Each row below holds a small network's activations on one record, seen along a few directions.
After each row come some of the record's fields: G, B, U, T, M, S, W.
A field that a record lacks is written absent.
Other fields move the rows too, some of them a lot.
In the rows, zero is written as 500.
Strong random noise was added to every row along 18 fixed directions; ignore it. To show where, here is one row again and again, with new noise each time:
[520 571 325 489 416 671 465 374 512 507 565 602 553 614 732 624 560 569
 496 340 610 608 481 507 392 520 559 605 406 530 588 652 470 528 325 416
 498 529 543]
[438 607 430 423 441 358 392 524 629 551 529 482 397 491 430 490 670 376
 540 519 578 427 365 440 581 575 576 526 472 456 344 210 604 689 728 589
 591 343 485]
[521 441 468 354 707 529 323 816 699 460 391 505 387 629 427 696 468 440
 717 602 274 664 680 444 682 540 513 620 457 575 658 511 531 287 525 468
 416 421 627]
[391 514 606 738 451 473 566 494 508 482 353 454 524 456 463 575 481 614
 443 639 447 578 515 626 602 387 425 560 275 553 552 530 335 379 574 565
 418 735 603]
[453 472 568 429 526 587 454 592 634 508 414 551 507 498 591 462 488 497
 545 503 580 470 415 523 538 298 616 467 542 533 473 469 368 425 552 340
 565 473 519]
[454 540 347 458 503 549 279 574 657 445 607 560 459 537 614 525 520 579
 644 489 394 539 525 469 506 461 564 569 436 524 641 479 498 542 542 457
 663 506 524]
[382 446 736 591 491 478 269 411 703 399 655 381 469 427 455 394 542 508
 600 475 492 464 581 549 618 404 470 600 298 531 679 378 303 373 635 668
 563 684 476]
[568 453 589 792 793 504 694 423 542 536 631 689 489 551 410 784 431 539
 503 470 450 464 584 535 430 551 524 597 350 436 485 395 518 434 655 553
 677 773 448]
[377 425 377 505 628 532 520 307 519 530 487 256 485 516 680 544 541 224
 675 505 512 562 650 547 322 616 599 459 481 665 572 532 552 371 314 507
 346 557 334]
[506 660 658 510 595 444 694 457 429 378 516 369 697 553 470 563 441 193
 706 333 329 400 677 550 562 557 469 399 455 480 556 490 704 559 450 524
 567 669 358]
[408 571 470 562 456 510 495 461 493 388 670 537 429 505 727 523 341 527
 595 578 609 385 505 832 508 538 606 556 511 481 557 537 619 518 556 458
 617 594 487]
[353 692 575 596 452 512 398 506 446 375 350 206 571 361 640 408 520 244
 724 720 369 585 644 625 510 401 484 381 559 635 603 562 434 484 502 493
 461 636 498]
[575 324 613 560 464 555 547 306 669 529 534 423 434 666 417 526 557 567
 386 378 499 408 587 332 646 495 505 687 293 599 507 443 488 420 466 630
 408 433 398]
[332 665 401 370 599 522 701 680 321 513 529 621 431 438 545 553 433 508
 549 651 575 553 401 671 479 553 532 459 731 427 351 500 576 485 592 343
 604 498 602]
[608 596 503 484 389 450 414 619 426 614 513 742 418 402 395 597 465 613
 483 555 575 622 447 521 438 579 516 465 622 320 503 536 479 517 562 482
 592 414 586]
[472 574 406 330 472 459 570 479 421 482 523 382 499 560 596 374 465 405
 568 600 368 425 508 536 526 531 608 438 610 546 466 474 696 688 482 437
 536 402 375]
[334 402 623 410 720 353 653 567 477 657 400 352 426 369 351 505 485 290
 607 686 494 550 507 557 450 567 565 386 608 509 371 325 484 296 603 513
 396 505 403]
[601 718 408 407 516 503 285 598 502 385 539 468 394 627 576 476 553 479
 495 780 528 456 477 480 624 355 551 560 542 593 621 615 547 680 562 519
 438 510 446]
[456 604 507 688 368 530 592 362 522 381 505 509 373 462 419 462 552 350
 576 365 553 338 619 449 645 559 487 398 586 517 409 392 613 554 555 561
 702 434 458]
[465 629 501 534 413 491 585 391 346 521 416 480 623 465 606 488 491 459
 532 566 422 644 492 665 444 493 554 413 456 504 559 575 440 592 436 450
 470 671 530]

[457 539 463 648 551 461 722 586 425 569 280 623 509 432 346 595 472 546
 451 521 476 525 450 428 512 417 454 334 554 481 396 493 435 424 524 432
 554 561 550] | G is absent, B is absent, U is absent, T is absent, M is absent, S is absent, W is absent
[410 534 403 280 520 601 699 679 471 488 512 602 547 572 448 483 520 581
 534 361 261 539 473 370 651 553 470 520 585 455 348 387 616 578 526 360
 682 328 640] | G is g1, B is b1, U is u4, T is t1, M is m1, S is s1, W is w4
[501 614 490 527 276 565 554 369 377 487 435 481 465 493 553 430 491 525
 497 557 408 615 547 557 608 617 514 514 601 527 452 526 523 601 468 480
 511 380 631] | G is g2, B is b2, U is u1, T is t1, M is m2, S is s2, W is w3
[647 512 448 309 526 520 287 752 654 445 405 543 531 636 498 588 546 353
 514 343 554 522 497 478 569 632 477 624 518 434 473 471 622 579 500 465
 417 249 689] | G is g2, B is b1, U is u5, T is t1, M is m1, S is s2, W is w3
[529 576 467 553 341 453 518 559 465 503 234 570 616 500 461 535 490 493
 528 477 313 658 503 553 595 497 509 408 415 469 547 497 439 585 467 452
 489 526 676] | G is absent, B is absent, U is u5, T is t2, M is m1, S is s2, W is w4
[384 693 440 370 477 430 453 478 494 497 518 385 516 481 553 528 667 288
 589 497 667 503 410 473 501 486 500 441 484 547 454 500 539 545 488 540
 404 523 439] | G is g1, B is b2, U is u4, T is t2, M is m2, S is s2, W is w2
[369 534 594 519 689 530 507 556 601 523 690 362 726 465 766 632 415 507
 557 480 671 362 380 595 231 348 494 634 395 491 515 573 484 389 530 424
 522 709 339] | G is g2, B is b1, U is u3, T is t2, M is m1, S is s2, W is w3
[463 720 477 553 510 623 557 599 435 363 538 642 533 515 618 637 413 485
 699 517 347 673 632 708 608 621 500 569 606 452 579 558 538 508 568 405
 660 593 743] | G is g2, B is b1, U is u3, T is t1, M is m1, S is s1, W is w1
[638 616 616 517 686 761 538 374 438 210 572 542 359 726 524 480 546 296
 494 522 589 487 731 607 788 487 513 598 572 647 630 637 454 470 451 524
 405 662 608] | G is g2, B is b1, U is u1, T is t2, M is m1, S is s2, W is w4
[618 456 559 358 580 531 392 457 579 597 638 503 453 556 443 469 662 485
 429 544 561 503 436 291 458 457 581 578 505 506 446 390 443 579 590 533
 486 394 410] | G is g1, B is b2, U is u4, T is t2, M is m1, S is s2, W is w3
[539 705 478 355 617 528 423 381 353 555 719 565 431 478 476 549 637 392
 661 629 472 768 564 442 419 615 567 465 635 507 627 558 421 531 473 552
 506 626 478] | G is g1, B is b2, U is u4, T is t2, M is m1, S is s2, W is w3
[514 745 596 602 543 616 473 621 325 306 751 470 638 464 584 478 492 595
 395 543 465 421 505 514 407 465 250 717 560 385 443 582 575 677 640 533
 708 600 603] | G is g2, B is b2, U is u3, T is t2, M is m1, S is s2, W is w1
[439 575 539 476 258 441 548 398 469 543 513 363 635 481 583 555 495 483
 608 367 395 537 519 498 506 595 456 520 370 488 497 520 613 546 404 553
 485 452 469] | G is g1, B is b2, U is u6, T is t2, M is m2, S is s2, W is w4
[462 489 480 583 324 355 569 263 507 431 433 576 376 523 332 400 590 424
 453 361 564 452 486 668 746 652 553 392 322 484 494 331 515 613 532 662
 464 584 576] | G is g1, B is b1, U is u2, T is t1, M is m1, S is s2, W is w2
[631 375 651 691 316 496 427 420 533 546 284 645 497 382 260 383 557 518
 471 351 329 598 556 409 577 541 473 343 524 407 466 319 323 538 564 524
 670 387 657] | G is g1, B is b1, U is u1, T is t1, M is m1, S is s1, W is w3
[517 225 522 287 592 461 606 415 410 500 602 594 473 563 443 325 349 504
 463 279 620 392 483 650 461 589 569 379 574 428 588 508 522 361 292 462
 432 502 387] | G is g1, B is b1, U is u2, T is t1, M is m1, S is s1, W is w1
[450 404 460 542 514 388 562 532 501 655 325 594 449 483 414 507 472 755
 465 797 358 665 403 509 586 308 603 425 364 577 623 485 255 374 547 484
 395 684 495] | G is g1, B is b1, U is u1, T is t1, M is m1, S is s1, W is w1
[474 423 718 426 489 633 631 418 565 454 504 309 619 586 609 456 480 439
 419 320 612 390 501 515 558 475 457 658 463 561 396 507 501 420 431 487
 414 445 483] | G is g2, B is b1, U is u5, T is t1, M is m1, S is s1, W is w1
[597 695 650 275 360 480 437 549 463 509 434 427 528 578 462 511 500 503
 641 656 371 661 542 419 754 357 525 469 503 582 690 679 441 472 396 507
 318 491 469] | G is g1, B is b1, U is u2, T is t1, M is m2, S is s2, W is w1
[468 500 385 513 347 552 488 356 482 489 486 559 545 551 460 451 645 680
 413 408 357 662 492 408 567 454 458 509 266 553 609 520 349 590 415 540
 484 617 603] | G is g1, B is b2, U is u2, T is t2, M is m1, S is s2, W is w2
[360 656 477 394 603 554 753 478 408 529 559 513 624 517 466 470 602 510
 432 388 444 533 383 377 518 518 448 539 562 479 307 396 499 647 574 434
 621 543 558] | G is g2, B is b1, U is u3, T is t2, M is m1, S is s1, W is w3
[367 321 474 572 759 384 526 593 513 412 469 466 595 454 500 419 328 516
 405 438 435 430 477 755 376 546 441 484 422 438 536 472 500 503 540 483
 493 739 555] | G is g2, B is b1, U is u5, T is t1, M is m1, S is s1, W is w3
[374 623 385 317 532 534 568 393 427 596 513 333 592 545 500 444 684 467
 498 485 402 678 457 278 465 551 469 548 513 592 482 475 442 555 404 528
 389 488 474] | G is g2, B is b1, U is u1, T is t1, M is m1, S is s1, W is w3
[342 600 474 552 666 806 440 459 684 260 662 432 347 600 509 601 655 384
 644 301 714 496 714 300 684 467 349 667 537 711 611 604 372 181 406 569
 477 592 561] | G is g2, B is b1, U is u5, T is t1, M is m1, S is s1, W is w3
[557 533 516 547 613 570 495 545 468 452 499 524 465 537 493 605 545 362
 516 503 554 535 585 536 492 593 441 571 525 493 469 486 538 468 519 514
 456 508 595] | G is g1, B is b2, U is u1, T is t2, M is m1, S is s2, W is w4
[523 477 515 464 662 483 477 707 507 230 368 518 378 572 268 287 556 332
 379 461 541 255 520 489 782 389 374 390 608 501 435 411 533 589 620 514
 520 455 584] | G is g1, B is b1, U is u4, T is t1, M is m2, S is s2, W is w4
[377 677 351 544 494 527 470 489 531 461 425 342 502 557 651 627 561 449
 591 624 528 565 507 460 541 435 480 571 418 676 608 641 502 439 416 523
 338 603 485] | G is g2, B is b2, U is u1, T is t2, M is m1, S is s2, W is w1
[328 589 499 729 310 524 604 389 525 530 493 537 452 345 406 481 593 617
 528 433 636 451 460 336 541 331 458 383 502 541 481 484 309 339 520 552
 634 585 436] | G is g1, B is b1, U is u6, T is t2, M is m1, S is s2, W is w1
[623 335 690 543 704 430 579 565 544 518 483 500 395 611 415 643 362 521
 352 698 662 371 485 632 574 457 542 611 434 517 478 542 537 340 579 553
 265 575 409] | G is g1, B is b2, U is u5, T is t1, M is m1, S is s1, W is w3
[391 285 444 398 445 460 280 530 647 316 537 516 419 524 622 223 377 594
 450 423 643 341 417 823 605 401 571 467 392 507 710 545 404 458 456 459
 446 582 549] | G is g2, B is b1, U is u3, T is t1, M is m1, S is s2, W is w1
[374 565 290 596 413 601 728 423 391 304 304 537 462 678 588 481 495 547
 493 520 329 547 565 640 814 481 496 489 390 670 534 557 511 559 412 432
 477 607 710] | G is absent, B is absent, U is u6, T is t2, M is m2, S is s2, W is w4
[369 364 427 533 583 495 688 577 552 552 499 550 520 469 449 454 444 746
 415 507 347 402 437 408 503 351 496 481 423 513 410 428 464 446 581 411
 650 567 461] | G is g1, B is b1, U is u4, T is t1, M is m2, S is s2, W is w2
[418 331 347 580 310 304 541 485 455 558 352 513 518 425 501 506 346 605
 522 434 346 562 512 721 445 630 496 347 290 452 589 534 602 472 373 497
 469 560 526] | G is g2, B is b2, U is u1, T is t2, M is m2, S is s2, W is w1
[611 866 635 386 503 563 479 640 539 568 507 489 602 556 582 687 623 448
 540 700 539 577 380 354 580 343 532 649 573 508 359 514 511 647 684 433
 508 428 533] | G is g2, B is b1, U is u1, T is t1, M is m2, S is s2, W is w3
[300 581 513 761 549 547 534 331 491 404 613 393 574 376 684 500 528 422
 544 475 628 448 481 692 351 480 456 528 416 529 503 473 411 487 566 535
 589 782 493] | G is g2, B is b2, U is u3, T is t1, M is m1, S is s2, W is w1
[443 633 486 516 576 413 590 703 574 658 318 539 547 409 378 670 535 518
 655 648 361 557 417 221 511 229 519 320 528 551 444 475 443 397 586 393
 594 558 379] | G is g1, B is b2, U is u1, T is t2, M is m2, S is s2, W is w1

Here are new rows. What are their fields?
[411 527 543 411 546 362 439 584 647 485 575 521 524 523 508 533 523 440
 563 493 686 376 355 607 568 388 587 491 353 479 547 407 483 443 594 515
 447 618 425] | G is g1, B is b2, U is u4, T is t2, M is m1, S is s2, W is w3
[247 439 412 775 511 680 643 315 502 398 509 453 436 391 594 450 671 390
 494 388 612 476 544 557 451 549 456 510 469 558 287 290 399 435 586 494
 659 548 638] | G is g1, B is b1, U is u4, T is t1, M is m2, S is s2, W is w4
[610 587 687 487 411 407 199 618 413 591 644 454 657 338 439 503 612 567
 388 549 469 679 432 503 271 666 316 726 419 261 464 417 438 658 682 662
 506 441 673] | G is g1, B is b2, U is u4, T is t2, M is m1, S is s2, W is w3
[522 603 587 698 122 501 662 315 345 580 377 462 536 427 467 514 477 639
 404 553 504 577 555 506 554 484 432 468 451 519 521 669 440 455 378 571
 388 518 497] | G is g2, B is b2, U is u1, T is t2, M is m1, S is s2, W is w4
[767 451 403 525 450 546 376 413 311 501 404 666 375 552 356 409 624 555
 149 506 710 598 461 442 453 570 429 496 588 450 522 647 378 624 371 585
 316 435 615] | G is g1, B is b1, U is u5, T is t1, M is m2, S is s1, W is w1
[531 522 480 514 428 553 465 289 450 548 523 287 589 417 673 377 538 299
 622 466 466 502 603 446 265 542 601 396 654 561 508 513 546 575 352 473
 520 414 316] | G is g1, B is b1, U is u2, T is t1, M is m1, S is s2, W is w1
[444 595 275 637 590 513 403 475 409 445 534 446 470 548 672 437 559 666
 275 820 528 487 355 570 390 357 472 639 409 598 520 567 427 713 589 529
 435 692 528] | G is g2, B is b2, U is u1, T is t2, M is m1, S is s2, W is w4
[406 529 355 473 591 438 631 549 438 651 420 403 728 460 656 578 586 390
 534 508 411 562 378 499 220 541 543 493 423 451 318 344 566 625 546 408
 514 502 473] | G is g1, B is b1, U is u4, T is t1, M is m2, S is s2, W is w4
[433 445 569 474 660 499 455 630 497 391 452 560 491 516 308 417 551 578
 392 487 463 567 459 532 658 443 344 556 405 472 589 450 296 413 579 566
 456 669 689] | G is g2, B is b1, U is u1, T is t1, M is m1, S is s1, W is w1
[473 502 437 505 388 574 581 388 442 496 468 567 335 570 383 514 628 515
 348 400 762 546 464 463 637 613 430 564 511 527 451 537 424 394 411 591
 343 405 616] | G is g2, B is b1, U is u3, T is t2, M is m1, S is s2, W is w1
[388 417 575 222 488 487 542 588 626 607 569 417 561 534 501 509 448 603
 656 463 295 538 495 403 599 474 551 564 457 534 527 452 516 373 495 428
 518 395 442] | G is g1, B is b2, U is u4, T is t2, M is m2, S is s2, W is w2
[394 552 486 400 346 459 577 554 422 524 579 554 455 337 414 437 365 649
 700 550 322 617 644 499 550 484 530 274 630 467 711 663 470 337 390 435
 589 567 435] | G is g1, B is b1, U is u4, T is t1, M is m1, S is s2, W is w3
[387 206 588 464 524 490 763 360 508 559 520 525 500 445 364 232 351 626
 513 349 306 367 526 443 535 394 586 276 563 525 503 400 415 378 431 397
 680 539 315] | G is g2, B is b2, U is u3, T is t2, M is m1, S is s2, W is w1
[644 301 333 550 670 389 383 441 405 579 567 529 373 407 387 495 470 409
 473 540 540 489 622 445 147 664 516 311 599 433 613 567 580 464 350 580
 432 512 282] | G is g1, B is b1, U is u2, T is t1, M is m1, S is s2, W is w2
[570 768 457 618 558 482 530 589 381 438 217 473 629 537 612 631 531 257
 541 628 578 511 408 575 470 380 513 373 568 542 452 582 533 633 486 421
 411 602 532] | G is g1, B is b1, U is u2, T is t1, M is m1, S is s1, W is w1
[554 457 656 546 481 455 652 519 372 460 481 572 460 472 363 417 402 576
 340 535 643 371 503 582 589 387 439 416 535 446 502 608 442 413 481 520
 415 586 439] | G is g1, B is b1, U is u4, T is t1, M is m2, S is s2, W is w4
[605 545 680 438 452 700 644 399 484 635 364 622 590 551 645 640 530 389
 575 481 505 747 493 605 529 515 690 519 542 519 406 487 363 455 476 317
 469 446 664] | G is g2, B is b2, U is u1, T is t2, M is m1, S is s2, W is w4
[518 586 507 712 477 409 481 457 486 393 542 523 393 432 403 458 509 406
 483 555 655 306 523 499 530 403 487 347 512 502 548 503 523 526 564 602
 562 624 343] | G is g2, B is b2, U is u3, T is t2, M is m1, S is s2, W is w1
